Each row below is a small network's average activation on inputs in which a field has the value named, seen along a few directions.
Related values have similar rows: they may be neighbours, one step apart, or belong to one group.
(in the rows, 500 means zero)
Random noise pushes rows far along 2 fixed directions. That doesn't count. These rows show it; they differ only by the noise:
[573 437 459 470 724 639 524 280 504 572 773 444]
[518 507 499 577 496 573 421 628 466 534 315 397]
[508 499 500 569 489 565 402 629 486 537 317 395]
[446 460 515 535 423 511 280 676 604 546 284 380]


E, 20 values:
e17: [412 429 397 540 328 464 564 671 307 530 225 385]
e16: [454 414 493 435 732 648 420 335 762 559 810 736]
e9: [344 514 566 483 496 569 347 494 601 395 601 795]
e2: [573 557 584 399 672 472 551  56 484 521 949 620]
e7: [488 409 556 415 421 400 579 527 540 501 593 391]
e1: [351 262 531 457 171 264 373 740 703 537 258 301]
e3: [664 444 384 577 661 561 907 246 181 547 720 403]
e18: [693 545 509 406 590 390 558 368 439 425 657 535]
e8: [727 614 522 413 701 414 647 251 381 456 930 532]
e20: [716 648 497 530 564 403 733 477 309 426 555 435]
e6: [377 541 641 518 295 325 189 563 615 473 395 549]
e13: [444 595 488 613 492 646 489 740 597 482 207 708]
e10: [692 785 553 559 461 499 724 462 224 394 407 504]
e4: [655 591 535 599 449 353 716 705 294 480 266 343]
e5: [365 373 422 417 382 444 372 586 503 562 399 308]
e12: [460 553 473 540 508 633 579 559 393 473 333 490]
e14: [415 572 510 635 528 624 521 593 500 412 323 780]
e15: [364 554 539 553 404 544 333 672 699 477 282 677]
e19: [172 233 362 305 208 356 204 570 778 610 476 361]
e11: [389 459 542 500 399 506 180 673 845 528 325 443]
The values of E form a ring.
Q: Which values are neighbours of e6? Give them in the order they are listed.
A: e9, e2
Q: Which values are neighbours of e20? Give them in the order they are listed.
A: e8, e4
Q: Which values are neighbours of e17? Give them in the order they are listed.
A: e3, e19
Q: Which values are neighbours of e12? Give them in the order they are listed.
A: e5, e11
